(77): [-2.94 -0.39 -1.94 -0.02 -1.00  0.87 -0.11 -0.46  0.60  1.27 -0.97  0.77
  3.62  0.93  0.82  1.32  2.07 -2.46  3.47 -0.11 -2.26 -0.44 -1.59 -2.35
  0.09 -0.31  1.17 -0.92  2.31 -0.22 -4.35  0.26  0.76  0.14  1.53 -3.00
 -2.00  2.94  1.92  0.19 -0.58 -3.76  0.36  3.52  2.71 -2.32]
(28): [ 4.25  0.22  2.33  1.68  0.16 -0.96  2.41  4.20  0.20  3.07  1.07  3.22
 -5.67  2.23  2.89 -1.20 -0.78  0.77 -5.55  2.26  0.49 -0.40  1.83  6.39
  1.13  6.75 -2.87 -0.35 -2.80 -5.69  1.42  0.27 -0.57  3.06 -8.10  4.68
  5.95 -0.68  0.01 -1.02 -1.27  1.67  0.70  4.06 -2.30  1.00]
(83): [-1.42 -2.71 -0.93 -1.30  2.76  0.89 -1.24 -0.13  0.45 -0.20 -1.66  2.89
  1.05 -1.75 -2.58 -2.10  0.38 -1.43  1.01 -0.25 -0.35  0.11  1.12  1.88
 -0.41 -2.35 -0.05  1.24 -1.82  1.07  2.02 -1.58  2.18 -0.82 -2.49 -0.67
  1.79 -0.09 -2.07 -0.12  0.93  3.53 -1.89 -0.89 -0.37  1.38]
(135): [-1.42 -2.71 -0.93 -1.30  2.76  0.89 -1.24 -0.13  0.45 -0.20 -1.66  2.89
  1.05 -1.75 -2.58 -2.10  0.38 -1.43  1.01 -0.25 -0.35  0.11  1.12  1.88
 -0.41 -2.35 -0.05  1.24 -1.82  1.07  2.02 -1.58  2.18 -0.68  0.60 -6.92
 -1.71  5.89  1.36  0.22 -0.01 -3.66 -1.04  6.39  5.03 -3.38]
q: [ 4.25  0.22  2.33  1.68  0.16 -0.96  2.41  4.20  0.20  3.07  1.07  3.22
 -5.67  2.23  2.89 -1.20 -0.78  0.77 -5.55  2.26  0.49 -0.40  1.83  6.39
  1.13  6.75 -2.87 -0.35 -2.80 -5.69  1.42  0.27 -0.57  3.06 -8.10  4.68
  5.95 -0.68  0.01 -1.02 -1.27  1.67  0.70  4.06 -2.30  1.00] -> (28)

(135): [-5.78  3.52  2.98  1.32  0.07]
(37): [ 1.07 -1.95  0.35 -1.36  0.58]
(56): [ 2.97 -3.49 -0.75  1.13 -0.62]
(95): [ 2.97 -3.49 -0.75 -2.29  0.32]
(28): [ 4.43 -3.21 -2.98 -0.11  1.22]
(65): [ 0.67  0.34  0.74 -0.82 -0.85]
q: [ 4.43 -3.21 -2.98 -0.11  1.22] -> (28)
q: [ 1.07 -1.95  0.35 -1.36  0.58] -> (37)
q: [ 0.67  0.34  0.74 -0.82 -0.85] -> (65)

(28): [-7.97 -3.94 -3.11  4.16  8.56 -7.92 -8.53 -6.67  5.48 -8.52  5.37  6.02
  7.30 -3.63 -8.41 -8.17  8.80]
(56): [ 8.79  8.78  7.26 -3.44 -7.53 -8.76 -8.75  7.59  2.63  8.24 -0.50 -2.66
  0.86  8.43 -8.64 -8.35 -8.17]
(25): [ 7.12 -8.44 -6.10  8.74 -7.54  8.89  8.88  8.39 -8.53 -2.64 -8.50 -8.60
  8.86  8.60  8.86  8.85  7.01]
(65): [ 5.74 -8.66 -5.61 -8.17  8.90 -7.83 -8.18  6.53  8.74 -8.81  8.91  8.80
 -7.87  4.71 -8.14 -8.30  5.05]
(94): [ 5.74 -8.66 -5.61 -8.17  8.90 -7.83 -8.18  6.53  8.74  6.65 -8.94 -8.75
 -2.84 -8.58  8.66  8.79  1.17]
(79): [ 7.12 -8.44 -6.10  8.74 -7.54  8.89  8.88  8.39 -8.53 -2.64 -8.50 -8.60
  8.86  8.60  8.86  8.85 -0.76]
(83): [-8.66 -8.81  1.69  8.45  8.20  8.75  8.83 -6.43  7.46 -6.98  8.39  8.32
  8.34 -6.29  8.67  8.44  6.83]
(77): [ 8.05 -8.78 -3.29  3.35  4.82  8.82  8.81  8.76  6.08 -5.70  7.12  5.94
  0.51  8.54  8.51  8.00 -7.07]
(121): [-6.87  7.81  8.83 -8.25  7.24  2.64  3.27 -8.81  8.64  7.04  8.90  8.87
 -8.80 -8.86  3.49  2.78 -6.28]
q: [ 8.05 -8.78 -3.29  3.35  4.82  8.82  8.81  8.76  6.08 -5.70  7.12  5.94
  0.51  8.54  8.51  8.00 -7.07] -> (77)
q: [ 7.12 -8.44 -6.10  8.74 -7.54  8.89  8.88  8.39 -8.53 -2.64 -8.50 -8.60
  8.86  8.60  8.86  8.85  7.01] -> (25)
q: [-8.66 -8.81  1.69  8.45  8.20  8.75  8.83 -6.43  7.46 -6.98  8.39  8.32
  8.34 -6.29  8.67  8.44  6.83] -> (83)

